A small network was shown many inputs. Here are its activations along a few directions, one row for each input.
In each table, some parts of the input vary, and every possible input appears once, in random order.
A made-up example of a description, with smaller parts first: ring(8) and (point or (values(2) and line(4)) or ring(9)).
Shared parts are said once, and a part with two or three values counts as separate values.

Other details of the inputs vary at random and push rows far along two fixed directions, the same in every table; ignore that.

Rows:
R1: |  -5 | -91 |  13 |  -8 | -46 |  19 |  26 |  46 | -11 | -28 |  -2 | -62 |
R2: |  -1 |  -5 | -72 | -44 | -52 |  24 |  30 | -28 |  18 |  -3 | -56 |  64 |
R3: |  -8 | -80 |  40 | -72 | -17 |  24 |  31 |  26 |  21 | -27 |  -1 | -29 |
R4: | -16 |  87 |  -1 |  38 |  14 |   5 |  -8 | -16 | -21 |  51 |  28 |  70 |
R5: |   3 |  16 | -90 | -68 | -23 | -11 |  20 | -52 |  55 | -31 | -52 |  47 |
R6: | -14 | 103 |   0 |  25 |  33 |  -5 |   8 | -30 | -32 |  31 |  27 |  55 |
R7: | -23 | -10 |  34 |  51 |  65 | -29 | -43 |  62 | -38 |  28 |  40 | -70 |
R8: |  -1 |   0 |  45 |  65 |  70 | -10 | -18 |  51 | -34 |  14 |  39 | -77 |
R9: |  19 |  -5 | -38 | -55 | -45 |  12 |  21 | -49 |  40 |  -5 | -31 |  79 |
R10: |  32 |   9 | -48 | -78 | -31 |   7 |  42 | -58 |  41 | -19 | -31 |  77 |
R11: | -16 | -87 |  -5 | -55 |  -4 |  -9 |  -2 |  22 |  29 | -40 | -26 | -59 |
R12: |  -5 | -85 |  11 | -42 |   2 |  13 |   9 |  16 |  32 | -43 | -38 | -58 |
R13: |  23 | -80 |  30 | -63 | -18 |  15 |   5 |  25 |  21 | -30 | -23 | -44 |
R14: |   7 |  90 |  -4 |  31 |  36 | -21 |  -2 | -40 | -38 |  30 |  22 |  57 |
R15: |  -3 |  81 |   1 |  30 |  36 | -18 | -16 | -37 | -38 |  40 |  10 |  66 |
R16: |  13 |   0 |  66 |  75 |  12 |  -8 | -34 |  51 | -43 |  19 |  54 | -64 |
R17: |   5 | -88 |   8 | -43 |   3 |  16 |  10 |  27 |  39 | -33 | -32 | -53 |
R18: | -18 |  95 |  -1 |  54 |  -5 |  -1 |  -2 | -29 | -23 |  32 |  33 |  60 |
R19: |   6 |  -5 |  69 |  60 |  31 |  -5 | -42 |  52 | -48 |  29 |  43 | -59 |
R20: | -15 |  -6 |  47 |  95 |  32 | -10 | -30 |  41 | -31 |   6 |  38 | -77 |
R21: |  -5 | 101 |  -3 |  23 |  33 |  -2 |  10 | -19 | -26 |  40 |  33 |  60 |
R22: | -17 |  -9 |  29 |  81 |  27 | -28 | -39 |  59 | -29 |  19 |  57 | -74 |
R23: | -12 |  82 | -31 |  68 |  33 |  -7 | -30 | -27 |  -9 |  35 | -10 |  42 |
R24: | -24 |  94 |   4 |  24 |  33 |  -2 |  -6 | -26 | -33 |  41 |  15 |  65 |
R25: |   4 |  14 | -30 | -39 | -61 |  23 |  36 | -34 |  43 | -10 |  -8 |  65 |
R26: |  13 |  13 | -93 | -69 | -22 |  -7 |  22 | -41 |  62 | -21 | -45 |  51 |
R27: |  12 |  80 |  -7 |  59 |  -1 | -13 | -10 | -28 | -23 |  41 |  34 |  66 |
R28: | -17 |  86 | -49 |  69 |   8 | -31 | -32 | -22 |  -9 |  29 |  14 |  35 |
R29: | -19 | -93 |   1 | -31 | -18 |  -7 |  -9 |  27 |  27 | -37 | -13 | -68 |
R30: |   0 |  -2 | -83 | -47 | -36 |  -2 |   1 | -32 |  60 |  -8 | -45 |  52 |
R31: |   6 | -76 |   6 | -42 |   1 |  10 |  23 |  11 |  33 | -53 | -28 | -66 |
R32: |   7 | -86 |  18 |   3 | -24 |  14 |   7 |  36 |  35 | -36 |  -2 | -73 |
R33: |   2 | -93 |  14 | -20 | -11 |  18 |   3 |  32 |  37 | -30 | -20 | -62 |
R34: |  22 |   0 | -43 | -78 | -31 |  10 |  28 | -54 |  41 |  -8 | -43 |  86 |
R35: |  23 |  16 | -48 | -75 | -37 |  13 |  12 | -57 |  41 | -20 | -67 |  66 |
R36: |   6 | -89 |  49 | -17 | -40 |   3 |  16 |  13 |   6 | -40 |  17 | -51 |
R37: |   6 |  90 |  -9 |  49 |  12 |  -8 | -35 | -29 | -28 |  38 |  -1 |  50 |
R38: | -21 | -84 |  49 | -46 | -31 |  22 |  21 |  21 |  13 | -33 |   5 | -43 |
R39: |  43 |  22 | -55 | -76 | -37 |  14 |  27 | -49 |  47 | -21 | -49 |  61 |
R40: | -13 |  -5 |  40 |  54 |  48 |  -6 |   0 |  62 | -80 |  22 |  39 | -66 |
R41: |   4 |   3 |  69 |  76 |  12 | -11 | -35 |  39 | -49 |  10 |  47 | -69 |
R42: |  -7 | -92 |   2 | -54 | -20 |  21 |  29 |  37 |  -7 | -25 | -32 | -41 |
R43: |  -4 |  77 |  -2 |  46 |  17 | -14 | -20 | -38 | -33 |  41 |  16 |  67 |
R44: |   8 |  11 |  70 |  47 |  49 | -15 | -25 |  38 | -59 |   8 |  42 | -74 |
Each input here is: line(4) and (point or (values(2) and line(5))).
Q: Changing only the line(4) part turns R16 into R19. The same change can be made to R32. Which row results?
A: R33
Q: Change only the values(2) part in R9. List by row number the other rows that result.
A: R43
Q: Change only the line(5) part in R21. List by row number the other rows that result.
A: R8, R10, R26, R39
Q: Change only the values(2) part in R11. List by row number the other rows that result.
A: R7

Rows:
R45: |   0 |  62 |  12 |   1 |  48 |  -1 | -10 |  -8 | -32 |  31 |  18 |  62 |
R46: |   1 |  75 | -35 |  45 |  74 | -24 | -23 |  11 | -42 |  40 | -12 |   0 |
R47: | -20 |  59 |  12 |  14 |  19 | -11 |   7 | -30 | -25 |  26 |  26 |  49 |
R48: |  -21 | -104 |   -9 |  -42 |  -11 |   -7 |    2 |   17 |   38 |  -28 |  -18 |  -72 |
R49: | -20 |  55 | -51 |  51 |  20 | -14 | -13 |  -5 |   8 |  12 |  22 |  25 |
R50: |  53 |  -9 | -50 | -31 | -36 |  -7 |  -7 | -55 |  85 | -36 | -53 |  20 |
R51: |    3 | -109 |  -16 |  -32 |  -47 |    0 |   10 |   41 |   40 |  -34 |   -7 |  -62 |
R52: | -20 | -31 |  82 |  26 | -12 |   2 |  -4 |  47 | -54 |   7 |  59 | -59 |
R53: | -10 | -32 |  16 |  82 |   5 |   6 | -28 |  55 | -40 |  14 |  12 | -56 |
R54: |  -7 | -53 |  85 |  35 | -22 |  25 |   5 |  53 | -58 |  -3 |  32 | -52 |
R55: | -10 |  16 | -21 | -58 | -50 |  22 |  46 | -41 |  39 | -29 |  -4 |  59 |
R56: |  11 |  53 |   6 | -16 |  40 |   6 |  14 | -22 | -39 |  39 |  -3 |  33 |
R57: |  56 |   6 |   4 | -61 | -52 |  13 |  18 | -65 |  56 | -46 | -30 |  47 |
R58: | -15 |  10 | -35 | -15 |  26 | -10 | -16 |   1 |  25 |   7 | -42 |   6 |
Q: What is each input in this table made of?
A: values(2) and (point or line(6))
Q: Changing only the values(2) part turns R57 into R50. The same change can be made to R54. Which row results?
A: R53
Q: A walk changes only the line(6) part. It starts at R46 and steps to R58. List the rest of the walk in order.
A: R48, R49, R51, R53

Rows:
R59: |  49 |  83 | -13 | -17 | -60 |  -4 |   7 | -97 |  45 |  -7 |   4 | 102 |
R60: | -25 | -70 |  23 |  45 |   1 | -10 |  -2 |  61 | -25 |  -7 |   0 | -87 |
R61: |  -4 |  77 | -30 |  75 |  44 | -20 | -11 |  22 | -30 |  48 |  16 |  -5 |
R62: | -34 |  86 | -15 |  52 |  74 | -33 | -47 |   3 | -15 |  25 |  17 |  -2 |
R63: |  28 | -58 | -43 | -76 | -46 |  16 |  42 |  11 |  33 | -39 | -34 |  -1 |
R64: |   17 |  -49 |   46 |   53 |    3 |  -23 |  -45 |   24 |   36 |  -41 |   32 | -104 |
R65: |  21 | -64 |  18 | -99 |  -6 |  35 |  35 | -20 |  39 | -31 | -53 |  23 |
R66: | -19 |  80 |  29 |  31 |  42 | -14 |   7 | -22 | -62 |  40 |  68 |  30 |
R67: |   14 |  -63 |   30 | -119 |  -15 |    6 |   34 |  -32 |   45 |  -30 |  -17 |   30 |
R68: | -12 | -67 |   9 | -73 | -80 |  10 |  57 | -19 |  31 | -41 |  -6 |  30 |
R69: |  -35 |  -57 |   15 |   15 |   47 |  -14 |  -10 |   41 |   -4 |  -27 |   33 | -102 |
R70: |  36 |  82 |  -1 | 103 |  19 | -28 | -52 | -21 |  -9 |  31 |   8 | -12 |
R71: | -46 | -74 |  19 |  47 |  -9 |  -5 | -38 |  58 |  11 |  -3 |  35 | -79 |
R72: |  16 | -51 |  -9 | -73 | -49 |  44 |  68 |   0 |  38 | -41 | -27 |  10 |
R73: | -25 | -76 |  21 |  45 | -15 |   7 | -31 |  62 | -14 |  16 |   9 | -82 |
R74: |  -8 | -42 |  88 | -15 |  31 |  22 |   5 |  48 | -40 | -12 |  13 | -68 |
R75: | -19 |  67 | -10 |  51 |  95 | -39 | -53 |  -5 |  -5 |  38 |  16 |  14 |
R76: |  -28 |   57 | -105 |   12 |  -29 |  -15 |    5 |  -51 |   48 |   -4 |  -37 |   87 |
R77: |   8 | -83 | -38 | -56 | -84 |  28 |   7 |   7 |  32 | -18 | -40 |  14 |
R78: | -17 | -40 | 100 | -35 |  22 |  -7 |   5 |  37 | -34 | -12 |  48 | -62 |
R79: |   9 | -50 |   3 | -93 | -58 |  14 |  71 | -13 |  45 | -39 |  10 |  17 |
R80: |  54 | -54 |  66 |  36 | -13 |  -9 | -38 |  33 | -14 | -27 |  23 | -86 |
R81: |  41 | -46 |  99 |  38 | -15 |  20 | -12 |  22 | -10 | -28 |  30 | -76 |
R82: | -14 | -72 |   8 | -75 | -96 |  28 |  33 | -15 |  44 | -19 |   4 |  32 |
R83: |   4 |  79 | -86 | -35 |   7 |  -6 |  -2 | -52 |  29 |  14 | -73 |  70 |
R84: |   2 |  68 | -15 |  49 |  54 | -13 | -17 |   2 | -73 |  41 |  23 |  10 |
R85: |   0 |  64 |  -5 |  51 |  89 | -28 | -46 |  -1 | -30 |  56 | -10 |  10 |
R86: |   3 |  81 |   5 |  33 |  59 | -19 | -37 |  13 | -63 |  39 |   5 |  16 |
R87: |  -8 | -54 |  66 |   0 |  28 |  29 |  24 |  38 | -49 | -13 |  30 | -72 |
R88: |  -5 |  60 | -53 |  -2 | -48 |  27 |  39 | -54 |   5 |  10 | -39 | 117 |
R89: |   -9 |   75 | -110 |   -8 |   -7 |  -12 |   17 |  -44 |   64 |   -3 |  -23 |   75 |
R90: |  -9 |  57 | -10 |  80 |  15 | -20 | -21 |  19 | -67 |  40 |  16 |  31 |
R91: |    3 |   68 | -108 |  -20 |    3 |    1 |   18 |  -63 |   19 |   13 |  -56 |   65 |
R92: | -22 |  58 |  24 |  83 |  -4 |  26 | -20 |  12 | -50 |  60 |  33 |  43 |
R93: |   34 |  -73 |  -17 | -102 |   -3 |    7 |    6 |   -9 |   33 |  -31 |  -59 |   13 |
Q: Changing only one part turns R67 into R75. The same change can be made to R68. Which row results?
A: R76
Q: What is each input in this table made of?
A: line(5) and (point or line(6))
Q: List by row number the other rows that have the line(5) part in common with R92.
A: R65, R72, R74, R81, R87, R88
Q: Change only the line(6) part in R61. List by row number the other rows that result.
A: R60, R73, R83, R85, R91
Q: List by row number the other rows that have the line(5) part in common with R84.
A: R63, R77, R80, R86, R90, R93
